A small network was shown many inputs. Here are its activations along a few directions, one row for each input.
Each table varies a few parts of the input and shows all the possible inputs, shuffled.
A made-up example of a description, with smaller parts first: ring(8) and (point or ring(11) or (values(3) and line(4))).
Shared parts are said once, and a part with two or three values counts as separate values.
In the rows, zero is written as 128.

Other details of the inputs shift rows strongly along two fixed directions, in all tables alike. That doesn't count.

Rows:
x1: [162 105 155 115  98 136 170 102 119  83 119 166 166 191]
x2: [104 147  83 145 133 145  93 146 120 157 135 117 101 128]
x3: [130 114 170 116 118  79 146 105 163 113 111 126 131 108]
x4: [147 152  77 156 113 166 123 108  78 121 185 126 139 191]
x5: [130 112 155 133  93 115 159 123 172 129 103 133 143 123]
x6: [ 99 143  93 150 136 144  85 142  92 145 151  94 107 134]
x7: [ 99 112 159 107 137  88 144 142 197 149  72 126 103  50]
x8: [ 70 135  86 139 190 131  83 163 123 182 113  82 100  75]
x9: [111 172 106 149 139 127  86 149  81 157 151 107 124 127]
x10: [138 161  91 165  80 172 112 126  80 125 176 122 142 181]
x11: [116 153  99 127 148 170  98 142 112 150 152 117 112 118]
x12: [145 107 156  96 129 104 166 100 171 110 108 139 114 113]
x13: [117 131 102 137 165 140  90 142  76 134 135 121 125 130]
x14: [180 116 152 105  72 147 163  90 152  91 121 140 140 191]
x15: [164 105 152 138  60 136 166  99 163 103 120 144 157 201]
x16: [ 79 131  93 147 227 105  84 182 104 153 129 109  95  62]
x17: [135 104 177 100 140 102 148 104 167 117 120 125 139 114]
x18: [129  96 165 118 108 104 178 113 158 116 114 135 123 118]
x19: [138 105 155 110 133 101 148  99 153 113 116 119 129 127]
x20: [ 70 139  89 118 210 129  92 169  91 160 116 130  88  57]
x21: [106  95 159  90 185  93 148 143 161 132  68 146  97  39]
x22: [146 159  80 150 102 153 100 110  83 118 184 136 115 190]
x23: [140 160  92 160  85 160 118 125  71 130 185 128 140 181]
x24: [174 130 172 130  63 119 140 104 157 106 109 135 172 199]
x25: [ 83  89 163  93 190  90 137 142 153 130  64 128 127  58]
x26: [ 91  98 155 120 162  78 166 126 176 134  97 127 102  47]
x27: [145 111 168  93 135 113 159 105 177 114 119 145 124 108]
x28: [176 126 162 112  57 121 160  96 142  96 135 152 139 179]
x29: [101 135 102 142 144 126  97 139  91 149 153  99 103 123]
x30: [ 97 137  94 152 139 135  85 146 115 157 134  98 114 135]
x31: [ 78 180  93 141 190 104  89 166 116 172 128 121  89  43]
x32: [146 147  83 150 105 174 127 117  71 128 182 121 137 192]
x33: [138 158  93 161  86 156  84 127  92 135 162 109 147 196]
x34: [110 173  98 159 135 140 109 154  84 160 155 123 127 118]
x35: [145 134 176 104 108  93 159 124 164 125  98 147 126 108]
x36: [109 126  76 134 123 133  68 159  80 132 154 107 143 110]
x37: [136  98 168 103 120 113 154 108 167 113  96 110 131 126]
x38: [ 96 100 170 103 165 117 165 138 186 143  92 119 121  48]
x39: [170 124 155 134  66 116 170  87 144  91 142 153 159 176]
x40: [137 134 169 128 119  87 168 117 167 120 105 148 146 105]
x41: [190  99 149 138 104 132 166 109 138  79 122 160 163 182]
x42: [ 98  98 163  96 153  82 156 134 176 140  89 128  81  48]
x43: [144 153 105 141 111 181  91 121  86 128 178 107 148 195]
x44: [136 146  80 146 119 181 114 128  57 110 158 147 165 202]
x45: [107 153  82 144 131 154  93 143  98 145 151 113  94 127]
x46: [188  96 158 129 108 120 141 106 136  81 119 145 159 188]
x47: [107 173  97 163 130 152 103 156  93 155 146 117 128 117]
x48: [174 141 171 128  81  99 144  92 143  95 128 143 165 188]
x49: [103 155  98 150 127 141  83 144  89 146 152  95 116 125]
x50: [146 157  91 151 119 175 116 113  84 125 197 131 150 186]
x51: [105 170  90 169 130 150  97 161 104 167 138 119 134 125]
x52: [143 151  81 154 100 184 122 120  82 124 171 116 140 194]
x53: [162  99 148 114 144 113 147 128 156 102 100 154 121 116]
x54: [173 104 163 108  82 126 158  87 134  97 134 126 149 194]
x55: [178 119 159 106  79 152 151 100 173 108 121 149 158 193]
x56: [ 95  98 164 110 164 115 159 143 200 156  82 123 128  57]
x57: [ 74 130  88 142 208 135 105 170  87 163 118 122 102  50]
x58: [120 143  79 164 177 141 112 164  87 128 160 135 123 131]
x59: [118 150 102 122 153 158 104 140 102 154 163 122 108 116]
x60: [189 111 149 118 109 120 159 114 146  74 129 170 142 188]
x61: [133 103 146 122 115 128 167 118 175 129  96 127 142 135]
x62: [122 127 103 149 168 139  84 136  80 134 138 125 122 123]
x63: [181 114 146 110  71 144 158  94 167 103 111 144 149 200]
x64: [115 132  70 123 118 139  80 161  94 132 151 129 129  96]
x65: [134 125 183 115 110  96 144 123 166 120  90 121 140 113]
x66: [140 127 155 112 109  95 151 107 163 111 118 145 120 111]
x67: [109 148  95 141 153 165 114 144  89 156 174 116 125 121]
x68: [134 107 166 109 125 125 135 119 176 131 105 119 149 138]
x69: [107  99 158  86 165  94 162 131 175 143  86 123  89  47]
x70: [175 108 176 104  88 135 152  92 140 101 145 131 160 190]
x71: [ 61 130  99 127 215 120  82 167  84 160 115 111 102  66]
x72: [ 76 173  99 138 174 127  87 176 115 176 118 109  88  46]
x73: [101 113 166 101 137  91 150 138 183 136  81 123  96  42]
x74: [151 182  90 157  86 166  89 136  97 139 154 135 142 193]
x75: [130 106 148  92 140 122 150 123 141 106  89 158 136 122]
x76: [141 159 101 151  91 147  94 121  68 129 180 112 136 188]
x77: [105 124  72 138 117 142  96 163  89 133 154 124 147  94]
x78: [ 90  95 161 118 146  98 165 136 179 137  85 118 104  54]
x79: [153 100 154 111 140 117 143 113 145 106  99 162 120 111]
x80: [129 104 160 120 122  90 142 102 154 111 119 125 122 127]
x81: [145  88 163 125 141 114 164 115 147 105  96 158 137 106]
Each input here is: values(3) and (point or line(6) or (line(4) and line(5))).
- Changing only the values(3) part turns x40 into x31. The same change can be made to x61. Which row results? => x63
- Changing only the values(3) part turns x15 into x30. The same change can be made to x81. Which row results? => x62
- Changing only the values(3) part turns x32 into x54. The same change can be made to x5. Which row results? => x33
- A walk changes only the line(6) part. It starts at x60 and steps to x53. List the rest of the walk in order. => x79, x21, x20, x75
- Which other rows does x46 become when the line(6) part takes its other values? List them by row number. => x13, x16, x25, x62, x71

Rows:
x82: [158  85 159 104 119 125 167 101 149  90 108 150 151 161]
x83: [134 164  93 159 119 143  73 142  70 130 155 122 146 176]
x84: [165  90 161 103 118 128 165 101 154  92 109 148 137 162]
x85: [ 78 114 173 106 159  59 146 138 185 158  87 101  89  20]
x86: [154 122 161 116  73 108 157 113 165 108 114 145 141 141]
x87: [ 52 167  74 150 193 124  85 185 103 192 128 105  81  20]
x88: [ 56 172  79 158 202 122  90 181 106 191 136 105  83  29]
x89: [127 161  80 153 107 180 103 136  91 147 162 119 132 166]
x90: [126 167  82 162 120 177 106 136  94 151 170 118 132 170]
x91: [158 125 169 120  70 100 155 102 167 107 116 131 145 150]
x92: [ 81  95 170 104 184  83 129 154 182 152  57 108 117  38]
x93: [136 146  79 150 139 151  98 131  60 115 168 143 134 166]
x94: [137 139  81 154 139 154  99 137  54 114 172 140 140 161]
x95: [153 112 167 116  74 121 154 100 176 116 113 122 147 158]
x96: [160  78 162 107 119 128 169 107 144  88 111 147 158 157]
x97: [145 150  82 149 137 154  96 131  65 118 168 141 120 167]
x98: [153 108 164 109  74 128 161 108 178 112 109 135 146 153]
x99: [166  99 165  96 119 131 165  98 157  97 114 148 141 160]
x100: [125 161  94 151  99 164  94 117  91 145 180  95 125 182]
x101: [ 98 103 163  94 197  78 149 141 169 136  82 138  94  23]
- Describe the family of inputs behind these rows. => values(2) and (point or line(4) or line(5))
- Which other rows does x82 become when the values(2) part takes its other values? List them by row number. => x93

Rows:
x102: [105  50 205  90 183  55 101 143 164 112  29 104 164  91]
x103: [127 160  86 160 159 137  98 152  84 135 147 145 122 134]
x104: [197 133 202 112  34 100 172  69 170  83 121 149 166 214]
x105: [211  92 175  86  82 150 190  75 169  67 119 172 148 217]
x106: [105 148  86 147 123 161  99 144 107 159 162  94 124 124]
x107: [180  91 173 105  34 130 178  80 179  83 128 139 163 202]
x108: [127  83 166 112 148 120 179 120 171 117 103 136 137 103]
x109: [ 81 145  70 153 159 168  96 165  87 174 153 100 112  93]
x110: [139  79 167  90 155 123 175 108 161 109 110 142 119  99]
x111: [137 111 172 113 141  86 167 123 161 106  92 160 141 101]
x112: [165 166 111 144  60 184 117  93 106 128 180 115 150 242]
x113: [ 87 117  84 142 186 146 122 148 108 150 137 115 106  86]
x114: [ 89 160 102 144 153 122 100 164 103 156 123 127 118  75]
x115: [ 97 140 101 154 184 112 110 158  90 142 138 128 118  76]
x116: [184 177 107 161  44 155  96 113  94 108 170 143 160 231]
x117: [117 123 197 108 135  61 151 125 202 139  70 125 104  62]
x118: [111 156  84 155 112 119  84 145  86 140 162 115 119 121]
x119: [112 152  80 146 137 177 103 155 107 162 138 119 117 131]
x120: [106  98 185 109 138  67 168 141 176 124  72 137 127  39]
x121: [149 110 170  90 147  87 164 113 153  96  99 164 122  99]
x122: [183 142  94 150  93 197 130 108  96 107 170 151 157 243]
x123: [176 171 122 158  52 143 109  95  82 107 192 125 155 239]
x124: [ 96 104 156 107 139 102 153 119 180 149 104  97  98  79]
x125: [109 104 188 107 126  55 155 135 190 130  82 124 124  41]
x126: [191  94 177 107  75 146 196  80 171  80 117 166 176 211]
x127: [118 141  83 122 170 175 108 134  89 139 161 132 107 135]
x128: [124  89 184  89 174  65 168 125 163 106  86 151 108  43]
x129: [201 119 185 119  40 115 175  95 162  74 102 175 172 203]
x130: [ 99 115 153 106 134 114 147 134 192 156  90 112 119  66]
x131: [ 88 155  66 160 151 128  84 166  67 153 149 118 107  89]
x132: [ 77 162  83 150 160 154  89 148 100 184 165  75  95 102]
x133: [ 71 105  85 137 206 161  30 172  74 158 114  64 145 139]
x134: [ 80 160  68 146 161 174  93 165  95 178 142 107 113  95]
x135: [174 165 111 156  50 138 108  93  79 100 188 126 147 237]
x136: [ 84 174  81 152 161 163  81 152 115 189 148  84  88 110]
x137: [117  83 154 106 118 118 171 123 172 123  93 130 126  95]
x138: [ 95 149  66 164 180 126  91 159  63 141 156 125 110  95]
x139: [129 143  82 139 156 131  98 132  62 114 165 141 108 128]
x140: [110 116 186 101 125  62 152 135 199 135  72 133 125  45]
x141: [105 116 152 110 135 116 143 140 198 154  82 112 112  70]
x142: [205 157 101 138  90 161 113 103  68  80 179 173 143 241]
x143: [119 123  75 129 164 170 111 127  81 131 166 128 103 132]
- Describe the family of inputs behind these rows. => values(2) and (point or (line(4) and line(5)))
- Changing only the values(2) part turns x110 into x128. The same change can be made to x137. Which row results? => x131
- A walk changes only the line(5) part. It starts at x121 and steps to x111. List the rest of the walk in order. => x114, x140, x104
- Which other rows does x122 become when the line(5) part takes its other values? List them by row number. => x105, x119, x136, x141
- Which other rows does x129 become when the values(2) part takes its other values? List them by row number. => x119
